data =
[[106 143 148 123 105 110 147 147 120 111 151 125 144]
 [152 125 113 129 123 116 104 147 105 107 110 105 152]
 [140 136 139 107 127 138 121 142 112 130 136 145 135]]
The third entry on the diagonal from the top-right corner?
Answer: 136
The third entry, reading row by row?
Answer: 148
The entry just left of the smallest entry -> 116
The smallest entry in the first row -> 105
The fourth entry from the end, reading row by row?
Answer: 130
The entry directly below 111?
Answer: 107
The last entry, reading row by row?
Answer: 135
The top-right entry -> 144
The entry directly below the centre entry?
Answer: 121
The 5th entry from the end, reading row by row?
Answer: 112
The minimum?
Answer: 104
The top-left entry?
Answer: 106
The second entry on the diagonal from the top-right corner?
Answer: 105

array([[107, 143, 125, 146, 137, 149, 136, 114, 147, 149, 113, 148],
       [130, 126, 126, 129, 119, 123, 127, 131, 127, 134, 133, 127],
       [133, 127, 122, 131, 121, 123, 128, 131, 122, 133, 133, 131],
       [127, 123, 131, 128, 124, 127, 125, 130, 130, 133, 134, 124],
       [129, 128, 124, 129, 119, 119, 126, 131, 126, 135, 133, 131],
       [126, 122, 128, 129, 130, 134, 126, 128, 120, 126, 134, 128],
       [123, 122, 135, 128, 123, 126, 125, 129, 135, 135, 133, 123],
       [134, 125, 122, 131, 117, 121, 127, 133, 124, 134, 136, 129],
       [117, 117, 136, 123, 137, 143, 123, 126, 116, 119, 134, 122],
       [115, 116, 138, 118, 132, 130, 117, 128, 119, 124, 140, 117],
       [127, 121, 131, 125, 115, 117, 121, 135, 133, 136, 138, 120],
       [111, 130, 131, 132, 131, 134, 128, 121, 137, 140, 127, 130],
       [103, 146, 124, 148, 139, 151, 140, 110, 150, 154, 113, 148],
       [134, 128, 123, 131, 122, 125, 127, 133, 122, 131, 130, 132],
       [134, 123, 126, 132, 116, 122, 124, 137, 122, 127, 131, 133],
       [107, 143, 126, 148, 140, 150, 141, 111, 149, 154, 115, 146]])
Indices start at 0.
The entry in the bottom-right corner -> 146
Read off the entry in row 2 and column 0.
Answer: 133
Read off the entry in row 1 and column 0.
Answer: 130
Read off the bottom-left entry.
Answer: 107
Read off the entry in row 1 and column 2.
Answer: 126
Read off the smallest entry.
Answer: 103
The entry at row 0, column 0 -> 107
The entry at row 0, column 1 is 143
The entry directly above 151 -> 134
The entry directly above 139: 131
Read off the entry in row 2 and column 2.
Answer: 122
Read off the entry in row 0 and column 2.
Answer: 125
The entry directly above the smallest entry is 111
The entry in the top-right corner -> 148
The entry in row 2 and column 1 is 127
The entry just right of the smallest entry is 146

[[133 124 126 126 124 125 121 124 132 136 127 131]
 [133 134 124 127 119 124 127 128 135 122 129 128]
 [113 134 123 114 135 143 144 153 138 135 130 125]
 [113 136 127 119 137 141 144 152 140 134 133 123]]
Indices start at 0.
What is the entry at row 2, column 0?
Answer: 113
What is the entry just left of the largest entry?
Answer: 144
The entry in the bottom-right corner -> 123
What is the entry in row 0 and column 1?
Answer: 124
What is the bottom-left entry?
Answer: 113
What is the entry directly below 153?
Answer: 152
The entry in row 2 and column 2 -> 123
What is the entry just left of 152?
Answer: 144
What is the entry at row 1, column 1?
Answer: 134
What is the entry at row 0, column 2?
Answer: 126
The entry in the top-right corner -> 131
What is the entry at row 1, column 2?
Answer: 124
What is the top entry of the column that holds the largest entry?
Answer: 124
What is the entry at row 0, column 0?
Answer: 133
What is the entry at row 2, column 1?
Answer: 134
The entry in row 1 and column 0 -> 133

B =
[[111 141 114 144 132]
 [149 132 149 115 117]
 [132 136 116 141 120]
 [148 150 121 146 121]
 [141 123 144 107 115]
 [120 136 142 130 127]
 [121 106 107 109 141]
 [140 104 143 109 139]
 [117 137 148 133 127]
 [148 135 149 122 125]]
Rows and columns are numbered from 0.
The entry directly below 146 -> 107
The entry in row 1 and column 0 -> 149
The maximum? 150
The entry in the bottom-left corner? 148
The entry in row 2 and column 1? 136
The bottom entry of the column that holds the largest entry -> 135
The entry at row 2, column 0 is 132
The entry in the bottom-right corner: 125
The entry in row 0 and column 2? 114
The top entry of the column that holds the largest entry? 141
The entry in the top-left corner? 111
The entry directly below the smallest entry? 137
The entry just right of the smallest entry -> 143
The entry directly below the largest entry -> 123
The entry in the top-right corner: 132
The entry just left of 125? 122
The entry directly below 114? 149
The entry just left of the largest entry -> 148
The entry just right of 106 is 107

A = [[136, 147, 131, 156], [116, 138, 124, 106], [147, 108, 129, 148], [112, 141, 126, 109], [110, 138, 127, 106], [142, 121, 134, 157], [143, 105, 128, 137], [121, 107, 128, 108], [135, 102, 129, 126], [115, 140, 122, 102], [145, 102, 129, 139]]
The entry just left of the largest entry: 134
The maximum: 157

Read these off the array that follows.
1) Read off the largest entry in the first column.
2) Read off the third entry, reading row by row.
3) Read off the entry in the top-right corner.
4) Read off the entry in the bottom-left corner.
5) Read off the smallest entry in the first row.
6) Read off the entry directly below the largest entry.
7) Read off the entry just right of 138.
8) Read off the last entry of the largest entry's row.
[[111 104 115 117 121 116 110]
 [130 118 140 109 119 126 118]
 [143 144 111 141 120 115 143]
 [114 103 146 122 130 149 112]
 [111 104 152 128 134 143 111]
 [117 154 114 152 143 146 148]
 [124 136 102 151 130 127 122]
 [102 155 110 151 138 151 145]
 [121 149 116 154 129 150 148]
 [116 106 144 129 107 125 111]
 [105 146 149 150 139 149 140]
 [120 133 137 126 113 116 125]
 [110 109 148 118 139 139 110]
 [120 133 143 128 129 116 135]
 [113 112 135 109 135 122 109]
 [104 125 144 115 146 145 127]]
1) 143
2) 115
3) 110
4) 104
5) 104
6) 149
7) 151
8) 145

Read these off the array that follows. Indices start at 0.
1) What is the entry in row 2 and column 0?
2) What is the top-left entry?
3) What is the entry in row 0 and column 2?
4) What is the entry at row 1, column 2?
5) What is the entry just left of the largest entry?
6) What is the bottom-right entry?
7) What is the bottom-left entry?
8) What is the entry at row 1, column 0?
129	118	128	126	128	128	112
113	133	113	129	131	123	147
123	121	124	131	123	138	117
145	128	148	134	128	126	111
136	138	139	131	125	126	136
118	118	117	126	130	128	119
128	138	130	134	126	116	138
147	131	149	130	131	132	117
119	117	118	128	126	134	114
134	130	134	125	127	145	132
130	138	132	131	125	124	141
126	136	126	129	134	120	143
119	118	117	125	125	130	118
110	132	108	125	129	128	151
1) 123
2) 129
3) 128
4) 113
5) 128
6) 151
7) 110
8) 113
